These are the activations of a small neural network, seen along a few directions. Each row is one input.
In each table, some parts of the input vary, and every possible input appears once, in random order.
Descriptions start from the smaller parts, as in this example, which fits no table here: one of 4 places along a line, together with either a single point or one of 9 places along a line or (one of 3 separate values, together with one of 8 places around a ring).
Shared parts are said once, and a part with two or three values counts as separate values.

Other details of the inputs shift rows strongly along two fixed directions, in all tables alike. That doesn't count.

Rows:
x1: [ 0.13  2.08 -3.63  0.52 -2.73  0.29 -2.47 -4.14 -2.51  0.11 -4.26 -0.96]
x2: [-0.26  3.90 -7.11  3.91  1.00  5.53 -0.04 -5.99  3.96 -3.56 -2.71 -2.41]
x3: [-0.37  0.49 -4.57  4.66 -3.77  6.21  2.60 -3.94  3.44 -0.92 -7.18  1.29]
x4: [-0.89  1.37 -6.50  3.40 -2.04  3.01  1.56 -3.54  4.81 -2.45 -7.50  0.70]
x5: [ 0.62 -3.30  0.69  2.45 -0.91 -2.97 -0.51  0.38 -1.22 -0.37  2.99  1.09]
x6: [ 2.21  1.28 -0.90 -0.34 -1.12 -0.10  1.43 -0.43  0.69 -3.18 -4.86 -4.37]
x7: [ 0.02 -0.90 -2.19  3.40 -1.48  0.57  0.13 -6.02 -1.49 -3.48 -7.27 -4.46]
x8: [ 1.37 -0.99 -4.21  2.68 -2.29  0.21 -1.06 -4.86  0.73 -4.90 -6.84 -5.97]
x9: [ 2.24 -1.52 -1.29  4.52 -3.51 -1.19  0.76 -1.61 -0.83 -3.60 -2.17 -2.68]
x10: [ 2.54  0.57  0.88  0.77 -2.90  3.06  2.42 -0.77 -0.66 -1.71 -4.35 -3.88]
x11: [ 5.10  0.33  3.99  1.24 -1.06 -2.71  1.67  5.84 -0.43  0.91  2.07 -0.22]
x12: [-8.51 -1.19  0.79  0.86  9.39  2.23  5.39 -1.11 -2.22  0.60  5.13  7.03]
x13: [ 4.88 -2.61  3.32  1.42  3.18 -3.99 -5.95  2.55 -0.35  6.24  1.82  0.01]
x14: [-5.90 -3.64 -0.12 -1.61  0.62  0.77  2.10 -2.28 -3.25  1.16  3.48  1.93]
x15: [-4.89 -3.80  3.34 -0.40  1.95 -2.06  7.45  0.59 -2.81 -3.75  4.14  2.21]
x16: [ 0.00 -4.10  1.00  1.18  0.12  0.65 -1.47 -1.54 -1.07  1.23  0.93 -0.55]
x17: [-1.00  1.86 -6.73 -0.40 -3.99  0.75 -1.88 -5.03 -0.94 -3.39 -4.72 -2.51]
x18: [ 2.25 -0.68  1.23 -1.32  1.46 -1.04 -0.20 -0.78  3.09 -0.66 -0.18 -4.31]
x19: [ 3.13  1.56  4.72 -1.11 -1.39  1.76 -0.90  5.01 -0.49  2.48  0.19 -1.20]
x20: [-5.96  1.67  1.60 -6.02  0.90  0.13  2.03 -0.55  0.54 -2.43  2.85  1.34]
x21: [-7.68 -2.10  3.72 -5.87  4.76 -1.07  7.04 -0.59  0.49 -2.73  3.98  0.47]
x22: [ 0.83  3.41 -3.36 -3.02 -3.49  1.28 -2.80 -2.97  1.81 -2.19 -1.68 -1.57]
x23: [ 3.23  1.79 -2.30  3.28  5.32  1.48 -2.82  2.84  2.57  2.80  2.56  1.58]
x24: [-9.06  0.27  3.91 -5.11  3.04 -0.53  4.69 -0.05 -4.38 -1.51  2.40  5.18]
x25: [ 4.38  0.16  1.98  2.88  3.34 -0.88 -2.42  5.09  4.28  8.28 -0.45  5.00]
x26: [-5.59 -0.14 -0.72 -5.08  1.06 -0.55  1.33 -0.21 -2.07 -2.30  2.34  3.72]
x27: [-7.82 -1.07  1.44 -3.60 -0.43 -1.02  5.30  0.86 -4.21 -3.31  6.33  7.18]
x28: [ 6.73 -2.70  6.30  0.30  2.38 -0.95 -2.02  5.96  0.45  5.78  3.10 -1.14]
x29: [ 6.40 -2.01  1.79 -0.44  2.08 -3.75 -7.64  2.55  4.28  5.47  3.70 -2.65]
x30: [ 2.50  2.12 -2.50  6.35  1.26  2.26  0.80  1.52  0.45 -0.11  2.60  2.92]
x31: [-8.91 -0.88  2.07 -5.25  3.08 -0.52  3.77 -1.22 -4.75 -1.00  3.34  6.46]
x32: [ 4.34  0.30  0.81  0.56  2.99 -0.77 -3.36  4.99  8.54  7.20  2.33  2.93]
x33: [ 1.77  1.93 -3.90  5.76  0.73  7.04  0.11 -2.50  0.72 -0.11 -1.71  0.24]
x34: [ 5.21  1.90  5.25 -1.97 -1.20  0.46 -4.21  6.88 -0.33  5.35  2.75  1.38]
x35: [-6.74 -0.01  4.01 -2.28 -0.28 -0.77  6.99  2.95 -3.25 -3.95  3.90  3.23]
x36: [ 0.87  0.61 -4.98  3.65 -6.07 -0.75 -0.43 -3.52 -1.98 -2.48 -2.01 -1.73]
x37: [-0.30  2.32  1.16 -3.55 -0.09 -1.04 -1.41  3.03 -0.30 -0.39  0.58  0.84]
x38: [-2.77 -2.43  2.87 -0.73  3.58 -1.09  3.95 -1.61 -2.43 -1.25 -0.92 -0.36]
x39: [-5.38 -3.94  1.36 -2.48  3.69 -1.52  2.30 -2.72  1.46 -2.11  2.71 -1.46]
x40: [-0.41  1.99  1.74 -2.65  0.07 -0.53  0.32  3.06  0.08 -1.36 -1.04 -1.58]
x41: [ 3.50  3.12  2.63 -0.03 -3.67 -1.74 -1.40  5.46 -1.03  0.40  2.28  1.99]
x42: [ 6.43 -1.81  3.93 -0.57  3.67 -3.83 -3.01  5.73  1.95  3.64  1.83 -2.25]
x43: [ 6.94  2.51 -1.64 -1.53 -1.67 -2.02 -8.20  1.83  3.43  5.18  1.48 -2.74]
x44: [-1.08 -0.88 -1.03  0.18  0.75 -1.99 -1.85 -1.89 -2.60  2.81  0.01  0.12]
x45: [ 5.54  0.73  3.38 -2.06 -1.19  0.54 -5.18  5.78 -0.64  5.99  3.67  2.60]
x46: [-7.86 -2.96  0.81 -3.72  1.09  1.35  3.12 -1.51 -3.91  0.63  4.60  4.26]
x47: [ 1.18  1.75 -3.95  2.02 -5.88 -0.49 -0.95 -1.75 -2.00 -1.91 -0.96  0.06]
x48: [ 4.03  3.35  3.99 -0.52 -0.21 -0.78 -2.37  4.19 -0.70  2.78 -2.27 -1.65]
x49: [-4.73 -5.35  2.76 -0.25  2.20  0.89  3.42 -1.55 -2.09 -0.97  1.81  0.19]
x50: [-0.13  0.93 -5.57 -0.32 -3.04  0.04 -2.73 -5.69  1.77 -1.20 -2.19 -4.53]
x51: [ 2.25  1.83  0.71  0.90 -0.97  0.33  1.83 -1.57 -1.31 -1.52 -6.03 -3.47]
x52: [ 1.28  1.53 -4.69  6.15 -4.78  2.39  2.88 -1.43  3.38 -2.01 -5.01  2.67]
x53: [ 4.95 -3.26  1.75  0.15  3.15 -4.56 -6.43  3.98  1.64  4.73  3.26 -0.94]
x54: [ 0.45  4.28 -1.20 -1.86 -3.30  1.98 -0.01 -2.05  2.53 -3.92 -4.30 -5.35]
x55: [-1.07  0.34 -6.87  0.89 -3.37 -0.01 -1.66 -5.66 -0.80 -3.01 -4.53 -3.71]
Each input here is: one of 5 places along a line, together with either one of 2 separate values or one of 9 places around a ring.
Changing only the place on the line of 5 turns x4 into x52. The same change can be made to x37. Which row results?
> x41
Which other rows does x25 become when the choice among 2 separate values takes its other values? List them by row number.
> x12
Which other rows agree with x10 in the place on the line of 5? List them by row number.
> x3, x14, x16, x19, x28, x33, x34, x45, x46, x49
A walk changes only the place on the ring of 9. It starts at x48 and steps to x24. List the rest of the walk in order.
> x31, x1, x44, x13, x7, x38, x51
A walk changes only the place on the ring of 9. It starts at x37 and steps to x40. List the rest of the walk in order.
> x6, x42, x8, x53, x55, x17, x26

Rows:
x56: [ 2.91  1.44  0.18  0.34 -3.64  0.48 -0.47 -0.68 -1.26 -2.18 -3.89 -3.88]
x57: [-5.75 -2.16  5.14 -5.08  2.83 -1.96  4.47  2.47 -2.29 -1.45  4.38  1.94]
x58: [ 3.14 -0.16  1.80  2.65  1.50  0.51 -0.47  4.05  1.21  3.86  1.57  2.88]
x59: [-6.65 -1.70  4.25 -5.68  1.85 -2.22  3.15  1.62 -3.16 -0.59  5.00  3.20]
x60: [-6.31 -1.84  2.62 -1.18  4.56  0.39  5.69  1.80 -0.46  0.50  4.56  5.65]
x61: [-0.33 -0.17 -3.46  1.35 -0.69  1.26  0.02 -4.99  1.66 -2.94 -4.13 -3.48]
x62: [ 4.21 -0.63  0.26 -0.57  1.75 -2.19 -5.68  2.14  2.07  5.01  1.70 -0.88]
x63: [-0.39 -0.47 -4.07  2.16 -1.02  0.81 -0.34 -5.16  0.49 -2.62 -3.80 -3.10]
x64: [ 4.59 -1.12  0.28  0.24  1.49 -2.34 -5.12  2.20  2.12  4.55  2.15 -1.19]
x65: [ 4.37 -1.84  1.81  1.23  3.39 -1.96 -4.05  2.57  1.93  4.96  2.45 -0.89]
x66: [ 2.70  1.88 -0.48  0.39 -4.14 -0.14 -0.54 -0.82 -1.40 -2.49 -3.73 -3.46]
x67: [-8.73 -0.65 -0.74 -3.49 -2.24  0.80  6.25 -4.95 -3.88 -7.01 -0.90  0.20]
x68: [ 1.86  2.92 -3.89  3.01 -3.23  2.89 -0.69 -1.62  1.02 -1.22 -3.01  0.06]
x69: [-0.23  1.90 -4.02  3.89 -2.97  3.38  1.84 -3.01  0.23 -3.26 -4.40  0.54]
x70: [ 4.61  2.61  0.33  0.75  0.54  0.31 -4.06  4.38  1.73  4.89  2.04  2.42]
Describe the family of inputs behind these rows.
> one of 3 separate values, together with one of 5 places along a line
Changing only the place on the line of 5 turns x64 into x61. The same change can be made to x68. Which row results?
> x60
Which other rows does x66 become when the choice among 3 separate values takes its other values? List them by row number.
> x63, x69

Rows:
x71: [ 2.61 -1.11  2.12 -0.30  3.32 -1.72 -3.25  3.70  0.02  6.00  4.36  2.09]
x72: [ 1.14 -0.78  1.35 -1.27  2.59 -1.56 -2.25  2.72  1.26  4.73  3.16  1.89]
x73: [ 0.16 -0.25  1.12  1.58 -0.14 -0.68  1.69  1.43 -0.32 -0.38  0.91  0.90]
x74: [-5.84  0.26 -1.58 -1.54  1.07  1.66  2.98 -2.77  0.14 -2.12  1.60  2.18]
x75: [-5.36 -0.15  0.82 -0.93  0.61  1.14  4.98 -1.42 -0.84 -2.81 -0.77  1.52]
x76: [-1.62 -1.26  1.61  0.01  1.09  0.61  2.63  0.05 -1.74 -0.64  0.07 -0.23]
x77: [ 2.51 -1.93  3.69 -1.56  3.63 -2.91 -3.08  4.10  1.58  4.89  3.29  0.44]
x78: [ 2.20  0.19 -0.59  0.75 -1.68  0.67 -0.70 -1.96  1.27 -1.17 -3.99 -3.26]
x79: [-6.82 -2.84  0.62 -1.32  1.79  1.17  5.35 -4.27 -2.53 -4.03 -0.26  0.33]
x80: [-0.63 -1.95 -0.89  0.73  1.12 -1.74 -0.85 -0.50  0.02  0.53  1.52  0.30]
x81: [ 4.14  2.28 -0.44  3.11 -2.34  1.41 -1.08  0.04 -0.09 -0.10 -3.84 -2.06]
x82: [ 3.98  1.95 -0.70  1.00 -1.72  0.91 -1.09  0.44  1.79 -0.75 -2.95 -3.78]
x83: [-5.15 -1.46  0.93 -1.53  0.89  0.94  4.94 -1.55 -1.02 -2.71 -0.62  0.22]
x84: [ 1.40  1.01  3.62 -4.66 -0.08 -2.95 -2.40  4.42 -0.86  1.97  3.95  0.06]
x85: [-5.64  0.43 -1.31 -1.48  0.81  2.28  3.38 -1.37 -0.15 -3.09  0.88  2.77]
x86: [ 1.93 -0.18 -1.56  1.71 -0.89  0.61 -1.75 -2.73 -0.24 -0.85 -3.41 -3.19]
x87: [ 4.14  2.01 -3.38  1.53 -2.38  0.87 -3.20 -2.97  2.41 -1.84 -5.03 -5.24]
x88: [ 3.57  1.92 -2.32  2.84 -2.34  1.86 -3.02 -1.26  0.35  1.39 -2.39 -1.01]
x89: [-7.21 -1.52 -1.81  0.14 -0.06  1.73  5.06 -2.63 -1.95 -4.22  1.12  3.73]
x90: [ 0.22 -1.81  2.24 -1.69  3.73 -2.52 -2.40  2.96  1.12  4.35  3.42  1.50]
x91: [-4.93 -3.13  0.20 -0.37  0.85 -0.32  4.42 -3.00 -1.29 -3.68  0.75  0.29]
x92: [ 3.84  3.28 -0.91  1.63 -2.06  1.16 -1.07  0.54  1.99 -0.87 -3.17 -2.54]
x93: [ 2.18 -0.71  2.02 -1.69  4.03 -2.75 -3.74  3.98  2.15  4.63  4.38  0.66]
x94: [ 1.62 -1.67  0.73  0.33  2.05 -2.37 -1.98  2.69  0.49  4.01  4.45  2.10]
x95: [ 0.93 -0.16  1.89 -0.75  1.79 -0.71 -2.10  3.19  1.40  4.56  3.37  2.68]
x96: [ 3.51  2.55 -3.98  4.27 -4.89  1.84  0.03 -2.43  0.33 -3.00 -5.45 -1.76]
x97: [ 0.20  0.58  1.06  0.88  0.66  0.80  1.13  1.19 -1.17  0.71  0.16  2.12]
x98: [-6.54 -2.67 -0.07 -0.29  0.43  0.49  6.47 -2.66 -2.21 -4.58  0.56  0.72]
x99: [ 2.01  1.10 -3.38  3.17 -3.20  1.11 -1.52 -2.07  0.70 -0.56 -1.81 -0.64]
x100: [ 4.61  0.44 -3.67  3.57 -3.57  0.07 -2.87 -3.18  1.15 -1.87 -4.88 -4.64]
x101: [ 1.58 -0.22  2.25  0.38  1.91  0.18 -1.80  4.34 -0.44  3.79  3.18  3.35]
x102: [-0.01 -0.67  1.38 -1.46  1.62 -0.44  0.42  0.18  1.29 -0.44  0.80 -1.28]
x103: [-4.98  0.82 -0.45 -1.46  1.03  1.55  4.60 -1.29 -0.29 -3.21  0.34  2.37]
x104: [ 1.84  0.43  3.06 -0.61  1.82 -0.92 -0.39  4.67  0.91  3.63  2.20  2.99]
x105: [ 3.93  3.09 -4.85  1.73 -2.92  1.64 -3.25 -2.95  2.39 -0.71 -4.27 -3.54]
x106: [-2.35 -1.46 -0.91  0.02  1.71 -0.09 -0.08 -2.12 -1.17 -0.06  0.01  0.10]
x107: [-5.76 -1.17  0.38 -3.05 -2.23 -1.42  3.38 -1.98 -4.06 -4.27  1.50  0.80]
x108: [ 3.72  2.25 -0.11 -0.69 -4.77 -0.50 -3.23 -0.21 -2.56 -0.61 -2.84 -3.16]
x109: [ 1.22  0.20  4.09 -4.26 -0.52 -3.05 -2.35  4.38 -1.43  2.78  3.07  0.54]
x110: [ 3.64  2.28 -2.24  1.53 -2.72  1.95 -1.99  0.30  1.63  0.63 -3.35 -0.31]
Describe the family of inputs behind these rows.
> one of 4 places along a line, together with either a single point or one of 9 places around a ring
Changing only the place on the line of 4 turns x76 into x98. The same change can be made to x71. Which row results?
> x94
Changing only the place on the line of 4 turns x86 into x87. The same change can be made to x106. Which row results?
> x93
Which other rows does x95 become when the place on the ring of 9 takes its other values? List them by row number.
> x72, x75, x77, x78, x83, x90, x104, x110
Which other rows does x79 become when the place on the line of 4 takes its other values? List them by row number.
> x78, x91, x102
